A small network was trained on invented records. Each row is its activation on one of them, seen along a few directions.
After each row come some of the record's fields: T, M, Z, U, G, V, C.
A field that a record lacks is left out.
Other fields move the rows too, some of them a lot.
(in the rows, 500 means zero)
Strong random noise was added to every row along 8 fixed directions; ignore it. To show where, here is one row again and again, with new noise each time:
[475 589 306 301 447 471 380 558 500 649 702 496 343 471 431 356 398 563
 515 374 623 549 484 458]
[449 442 557 513 553 455 469 436 596 477 535 636 541 502 533 242 594 552
 460 595 829 522 443 460]
[408 408 623 422 497 665 477 520 430 428 400 441 455 533 439 552 661 730
 573 546 531 441 399 575]
[636 408 321 455 526 391 629 389 595 445 528 470 473 441 502 494 661 503
 529 446 538 501 386 573]
[341 485 550 526 445 503 535 473 416 511 306 586 598 454 582 575 339 386
 472 471 617 494 616 450]
[710 523 445 538 513 383 640 437 632 573 546 575 529 433 556 483 584 335
 496 430 528 524 555 537]
[283 651 721 445 432 685 256 616 345 523 584 506 412 625 379 324 462 642
 549 552 557 499 517 443]
[480 348 705 566 466 668 500 558 330 411 452 480 284 621 404 502 488 736
 618 443 313 419 386 564]
[577 488 580 607 524 458 619 385 570 442 366 562 645 469 590 557 609 346
 484 536 555 493 548 536]
[424 616 495 369 487 631 324 456 465 431 485 362 508 549 448 559 594 593
 532 540 531 500 431 535]

[615 477 566 550 585 480 526 449 624 475 516 535 567 489 583 451 604 485
 454 541 602 526 431 512]	T: t2 / M: m1 / Z: z2 / U: u6 / G: g1 / C: c2
[517 281 546 613 638 497 552 389 610 380 277 512 596 535 602 588 567 565
 457 586 568 472 380 537]	U: u6 / G: g2 / V: v1 / C: c2
[627 665 573 402 486 661 333 559 577 649 525 480 499 525 538 621 499 507
 504 485 503 514 580 532]	T: t4 / M: m3 / Z: z1 / U: u5 / C: c1
[668 606 603 478 524 549 600 516 661 604 468 520 691 382 603 649 778 368
 473 573 538 503 624 576]	T: t2 / M: m1 / Z: z2 / U: u5 / C: c2
[501 565 468 627 510 438 461 373 495 336 527 531 483 563 504 406 448 446
 476 516 518 535 451 454]	T: t3 / M: m3 / Z: z2 / U: u5 / C: c2
[727 643 349 631 462 376 519 391 543 424 729 418 434 564 413 445 531 297
 517 415 203 552 486 550]	T: t2 / M: m1 / Z: z2 / U: u5 / C: c1
[643 482 384 646 530 310 626 323 597 325 539 521 546 506 618 434 593 344
 477 527 561 511 395 509]	T: t3 / M: m3 / Z: z1 / U: u5 / C: c2
[520 762 371 392 400 365 551 520 493 547 737 452 539 394 436 390 647 311
 534 498 477 521 567 486]	T: t2 / U: u6 / C: c2
[444 492 550 371 495 609 607 594 481 444 520 367 515 436 444 511 865 671
 561 578 471 465 403 581]	T: t2 / M: m1 / Z: z2 / U: u6 / G: g1 / C: c2
[649 626 607 654 545 515 431 438 491 449 497 442 577 579 485 544 540 393
 514 514 309 522 559 540]	U: u6 / G: g2 / V: v1 / C: c2
[589 498 525 536 592 593 426 562 555 651 331 453 580 543 682 724 384 421
 440 428 446 565 564 477]	T: t2 / M: m1 / Z: z2 / U: u6 / G: g2 / V: v1 / C: c2
[332 431 463 281 534 634 375 599 522 602 458 515 460 428 504 541 479 745
 499 528 712 500 475 484]	U: u5 / C: c2
[613 268 453 605 466 388 752 532 429 444 472 594 322 439 616 551 321 530
 538 343 353 445 439 504]	U: u5 / C: c2
[366 457 301 462 385 383 675 465 459 423 431 487 563 383 527 532 473 430
 495 468 530 505 505 477]	T: t4 / M: m4 / Z: z2 / U: u5 / C: c1
[421 640 412 481 454 357 484 452 502 515 599 546 585 465 456 354 478 314
 473 535 572 547 593 461]	U: u6 / C: c1
[602 606 653 561 438 462 666 580 424 430 714 497 391 517 395 355 762 497
 614 537 308 436 456 538]	T: t3 / U: u6 / C: c2
[580 449 430 534 527 450 650 617 538 650 422 491 479 485 599 577 535 429
 506 367 395 544 550 488]	T: t3 / M: m3 / Z: z2 / U: u6 / G: g2 / V: v1 / C: c2
[404 207 550 600 468 355 870 600 411 510 439 763 467 358 578 372 452 516
 513 452 607 443 522 444]	T: t2 / U: u5 / C: c2
[448 631 488 430 476 567 350 482 486 575 439 485 547 511 440 615 405 416
 441 466 487 527 624 469]	T: t3 / M: m3 / Z: z2 / U: u6 / G: g1 / C: c1
[570 631 588 452 531 531 508 473 636 615 425 508 740 439 516 624 729 389
 450 571 602 533 684 528]	T: t3 / M: m3 / Z: z2 / U: u6 / G: g2 / V: v3 / C: c2
[408 521 648 624 488 624 354 487 317 292 513 469 346 684 413 439 380 630
 563 518 306 456 374 481]	T: t3 / U: u5 / C: c2
[347 426 427 319 480 563 411 593 499 649 487 575 446 442 531 467 407 658
 464 467 762 501 508 470]	T: t3 / M: m3 / Z: z1 / U: u5 / C: c1
[439 508 431 477 393 466 556 536 380 557 506 487 455 522 372 566 393 448
 555 401 277 480 588 546]	U: u5 / C: c1
[636 552 306 440 524 410 613 439 564 517 482 413 535 441 546 674 539 341
 524 420 346 531 510 553]	U: u6 / C: c2
[419 608 639 480 470 672 270 537 425 577 449 494 499 607 437 590 381 550
 497 539 432 502 622 527]	U: u5 / C: c1
[619 452 369 515 478 351 671 524 538 543 625 566 401 416 524 459 465 437
 527 404 447 502 505 499]	U: u5 / C: c2
[258 264 693 634 525 542 474 480 391 414 358 630 512 614 398 358 414 640
 501 594 558 452 466 483]	U: u6 / G: g1 / C: c1
[551 695 321 184 453 556 487 521 621 614 539 386 601 315 566 715 673 517
 460 492 673 511 571 562]	T: t3 / M: m3 / Z: z2 / U: u5 / C: c2
[560 333 528 517 583 571 435 368 568 398 398 590 396 497 646 511 350 721
 447 537 751 429 364 500]	T: t3 / U: u5 / C: c2
[327 512 639 492 460 521 609 619 516 615 375 666 620 373 672 489 424 508
 418 556 806 511 627 437]	T: t2 / M: m4 / Z: z2 / U: u5 / C: c2
[575 528 505 645 559 407 509 351 523 289 614 492 501 577 457 324 622 427
 508 588 433 501 358 498]	T: t2 / U: u6 / C: c2
[419 498 547 426 433 526 598 530 475 422 459 497 598 423 531 533 719 541
 541 596 598 447 482 512]	T: t4 / M: m3 / Z: z1 / U: u5 / C: c2
[778 606 540 555 550 545 525 386 641 472 421 413 540 485 648 748 585 365
 471 487 407 503 522 570]	T: t3 / M: m3 / Z: z2 / U: u6 / C: c2
[572 481 699 591 576 648 406 670 470 597 522 507 425 626 469 424 517 572
 525 502 362 505 528 522]	U: u6 / G: g2 / V: v2 / C: c1
[533 572 634 712 463 370 652 440 455 318 539 527 550 554 440 409 678 291
 493 562 332 487 517 486]	T: t3 / M: m3 / Z: z2 / U: u6 / G: g1 / C: c2
[380 516 604 473 423 624 441 519 327 450 445 461 441 499 436 562 423 588
 540 511 422 422 496 517]	T: t2 / U: u6 / C: c1
[451 573 752 552 459 612 455 542 455 439 514 539 523 550 467 435 622 552
 520 626 507 444 530 531]	T: t2 / U: u5 / C: c1
[521 445 507 559 513 450 698 408 462 330 396 483 540 468 515 568 654 448
 563 530 404 447 438 544]	T: t3 / U: u6 / C: c2
[386 549 291 551 531 361 516 492 455 410 501 415 563 564 540 425 456 306
 470 518 434 554 453 415]	U: u6 / G: g2 / V: v2 / C: c2
[471 784 360 442 437 425 406 530 482 584 602 486 537 478 520 540 308 252
 481 427 432 584 663 427]	U: u5 / C: c2
[462 239 390 407 477 431 784 542 487 484 419 520 445 367 421 598 596 640
 545 428 537 396 444 576]	T: t3 / U: u6 / G: g2 / V: v4 / C: c2
[531 478 586 586 538 533 418 468 529 437 533 588 408 538 558 388 438 568
 440 541 644 500 448 449]	T: t3 / M: m3 / Z: z2 / U: u5 / C: c2

Which values does each new row have?
[540 445 545 540 436 450 727 624 472 537 634 605 361 444 458 362 605 591
 581 421 442 482 500 510]	T: t3 / M: m3 / Z: z2 / U: u5 / C: c2
[610 561 440 392 445 592 473 498 437 403 566 373 359 485 518 619 463 627
 557 417 357 443 387 569]	T: t2 / U: u5 / C: c2
[431 499 592 552 401 495 703 594 377 486 424 539 508 442 565 609 507 443
 542 470 445 436 561 505]	T: t3 / M: m3 / Z: z1 / U: u5 / C: c2
[404 528 589 476 521 555 306 535 481 591 508 581 462 534 559 395 274 622
 437 508 760 507 541 396]	T: t3 / U: u6 / G: g2 / V: v1 / C: c2
[464 687 622 508 530 585 333 523 512 429 564 450 516 612 494 423 602 536
 522 632 485 534 454 493]	U: u5 / C: c2
[322 358 486 694 424 364 550 334 352 263 316 636 543 492 619 459 183 364
 443 498 581 455 509 402]	T: t3 / U: u5 / C: c1
[537 791 637 531 495 527 445 712 455 668 632 495 543 563 510 404 527 311
 512 518 396 572 687 437]	U: u6 / G: g2 / V: v2 / C: c2
[474 637 652 373 501 799 196 498 475 373 497 347 463 593 525 627 553 750
 478 595 534 460 410 532]	T: t3 / M: m3 / Z: z2 / U: u5 / C: c2
[517 725 348 423 520 484 192 358 584 423 701 397 508 588 422 382 499 473
 459 578 557 566 454 499]	U: u5 / C: c1
[432 601 484 494 512 341 455 487 561 471 724 610 528 478 571 134 547 438
 448 617 776 551 468 374]	U: u6 / C: c2
[697 696 478 435 616 632 198 489 646 646 665 430 429 629 540 478 437 509
 435 480 487 592 446 485]	T: t2 / M: m1 / Z: z2 / U: u6 / C: c2
[463 331 306 566 503 401 475 316 413 287 480 444 377 564 448 475 291 531
 510 433 405 480 342 517]	U: u6 / C: c1
[410 468 492 610 458 443 433 432 416 380 519 549 451 540 482 396 320 454
 489 495 458 495 492 454]	U: u5 / C: c1
[339 440 439 484 560 542 364 502 460 419 449 411 491 575 467 493 474 592
 498 532 481 511 386 459]	U: u6 / G: g2 / V: v1 / C: c2
[612 774 667 552 424 662 216 595 428 614 662 478 341 632 455 527 219 427
 528 398 207 520 652 480]	U: u5 / C: c1
[586 540 611 641 558 511 472 354 520 284 399 416 572 587 598 581 546 411
 502 593 386 496 406 543]	U: u6 / C: c2
[618 592 311 313 538 511 353 380 616 428 620 316 479 478 507 563 630 577
 500 530 546 510 369 574]	U: u6 / C: c2
[629 420 316 575 579 385 413 265 587 345 472 478 420 521 680 510 227 435
 433 447 562 525 370 461]	U: u6 / C: c2
[659 449 480 526 469 572 563 425 492 304 515 329 430 544 465 628 689 620
 582 515 227 462 347 605]	T: t4 / M: m4 / Z: z2 / U: u5 / C: c2
[601 482 465 572 518 565 438 514 484 544 460 399 411 545 520 665 330 456
 487 353 283 527 507 520]	T: t2 / M: m1 / Z: z2 / U: u6 / G: g2 / V: v1 / C: c2
[516 467 362 391 473 523 423 383 475 433 429 427 446 443 546 650 356 551
 485 443 541 456 442 525]	T: t3 / U: u6 / C: c1
